A small network was shown many inputs. Here are its activations along a few directions, one row for each input.
Each table varies a few parts of the input and shows all the possible inputs, shuffled.
A made-up example of a description, with smaller parts first: ring(5) and (point or (values(2) and line(4)) or ring(9)).
Shared parts are said once, and a part with two or three values counts as separate values.
In the rows, 128 means zero.

Other details of the inputs vary at random and push rows far along three fixed directions, the same in every table; ignore that.

A family of inputs:
R1: [161 144  89 122 146  85 116 178 126 129 177  91 119 200]
R2: [153 159 141 130 122 103 138  82 117 157 126 135 200  90]
R3: [133 178 111 145 108 102 184 147 193 148  98 114 183 148]
R4: [146 154 141 126 119 112 129  81 105 180 127 129 192  91]
R5: [120  89  99 119 142 136 130 169 135 107 166 115  58 191]
R6: [147 200 112 147 128  90 111 141 116 178 153  88 155 138]
R7: [132 116 111 138 142 131 121 135 182 119 107 103 101 176]
R8: [124 126 155 120 113 200 178  88 142  85 103 130 116 120]
R9: [141 131 152 137 122 127  92 134  83 163 130 123 151  77]
R10: [155 172 149 142 131 105 116  82 123 155 111 134 195  83]
R11: [ 87 104 125 111 125 153 161  79 146 108 106 171 123 141]
R12: [ 61 108 119 122 104 167 197 103 185  94  75 178 121 154]
R13: [ 67 124 128 134 114 154 178 111 198  69  58 173 113 128]
R14: [137  89 152 108 150 127  65 114  56  95 161 152  93  82]
R15: [132 159 144 133 102 119 144 109 111 180 116 134 196  84]
R16: [148 100 129 131 145 124  94 191 121 111 140 109  90 128]
R17: [146 148 101 157 140 114 130 166 187 144 127  73 105 187]
R18: [125  79 146 101 129 137  99 154  38 107 176 167 105  81]
R19: [115  84 137 109 146 143  84 115  94 100 137 143  72 119]
R20: [140 160  97 134 131  99 100 203 131 143 149  80 100 181]
R21: [118  63 148 120 129 159 120 106  98 117 144 145  99  89]
Description of these inputs: point or (values(4) and line(5)).
Q: Change only the values(4) part in R12. List by row number the other rows that result.
A: R9, R15, R20
Q: A walk changes only the line(5) part. It starts at R14 and steps to R19. List the rest of the walk in order.
A: R6, R20, R13

A family of inputs:
R22: [163 120 128 138 144  90  69 163  84 159 171 101 124 109]
R23: [162 146 147 138 119 123 118 129  99 170 138 106 168  92]
R24: [153 127 147 133 122 138 122 127 114 153 130 114 146  96]
R25: [154 151 141 132 137 119  82 129  83 163 150 102 131  99]
R26: [119 172 132 129 114 119 124 139  74 156 156 138 155 108]
R27: [ 94 119 155 104 103 144 136 109  71 102 120 188 148  54]
R28: [165 175 135 146 113 113 134 133 131 182 128  94 183 111]
R29: [109 102 111 100 127 136 144 119 155  92 112 142 105 167]
R30: [ 95 107 149 135 124 165 134  80 143 106  91 152 112 100]
R31: [137 204 134 147 119 104 147  99 165 154  78 119 206 115]
R32: [130  97 160 129 123 160 128 103 107 126 114 141 138  78]
R33: [124 111 154 125 131 143 104 103 108 108 103 149 135  81]
R34: [ 92 112 163 111  89 166 172  99  79 121 120 185 159  44]
R35: [ 90 154 109 154 117 149 181 106 240 109  61 118 116 180]
R36: [162  92 148 116 145 123  50 158  54 120 163 117 102  90]
R37: [129 126 171 115 131 149 127  45  83  94 124 178 159  53]
R38: [119 188 124 162 117  96 163  90 187 165  81 128 202 118]
R39: [112 177  77 129 118 114 184 127 218 135 106  92 126 232]
R40: [133  84 109 129 154 145  93 178 145  92 142  88  38 183]
R41: [ 99 172 115 153 111 134 188  98 247 108  37 133 163 162]
R42: [173 101 121  97 130 115  97 163  61 157 196  94 112 141]
R43: [113 171  77 138 122 105 171 204 209 104 112 106 118 232]
R44: [163  94 114 129 160 101  64 189 108 133 174  89  75 144]
R45: [ 35 104 146 124  93 161 208  62 162  85  64 225 148  67]
R46: [120 124 115 114 124 104 136 100 122 147 140 142 148 128]
R47: [ 94  39 126 127 151 155 125 134 180  61 101 145  44 148]
R48: [160 180 143 132 137 118 114  83  75 148 170 115 158  97]
R49: [116  73 159 101 120 166 133  78  74 125 137 175 137  86]
R50: [162 132 123 103 141  98  76 149  60 149 176 120 141 140]
R51: [127 116 177 122 119 171 163  32  93 111 124 175 169  46]
R52: [135  72  95 110 155 106  91 176 117 116 181 116  67 194]
R53: [111 116 124 136 132 152 130 124 174 107 101 120  83 151]
R54: [106 152 109 142 126 136 172 119 240  97  52 124 131 176]
R55: [156 216 107 155 132  75 164 100 168 162 138 103 198 149]
R56: [141  77 110 122 153 139  91 189 161  76 127 102  43 180]
R57: [ 93  26 124 128 146 160 117 139 173  61 110 148  33 142]
R58: [126 121 160 128 134 146  98  94  85 132 125 137 125  76]
R59: [182 216 110 140 115  79 140 166 101 219 164  85 205 151]
R60: [ 80  85 146 120 121 142 132 114  85 105 135 196 122  76]
R61: [161 220  96 150 126  50 130 156 116 215 160 100 206 155]
R62: [160 136 149 132 127 132 116 129 100 161 136 110 155  91]
R63: [180 102 138 124 147 124  80 183  78 145 175  82 101 124]
R64: [130 197 126 159 115  92 154  90 177 179  89 125 207 107]
R65: [116 178  70 135 116 107 167 212 188 122 141  79  92 228]
R66: [ 73  50 136 101 134 185 133  78 123  73 116 181  66 140]
R67: [133  98 100 117 149 133  97 188 104 115 173 107  48 190]
R68: [ 99  88 115 122 118 161 171 174 155  87 127 141  84 170]
R69: [160 125 117 111 143 102  77 184  66 138 176 117 112 146]
Q: What do these inputs look like to the network?
A: values(4) and (point or line(5) or ring(6))
Q: The inputs of R64 and R24 match in every part but the values(4) part. If R60 is changed in the same way as R64 into R24, which row does it become?
A: R68
Q: The inputs of R35 and R41 match in every part but the values(4) part. If R40 is changed in the same way as R35 into R41, which row does it become?
A: R33
Q: Change only the ring(6) part in R62. List by row number the other rows that result.
A: R23, R24, R28, R32, R63
Q: Change only the ring(6) part in R22. List by row number the other rows that result.
A: R38, R44, R47, R57, R64
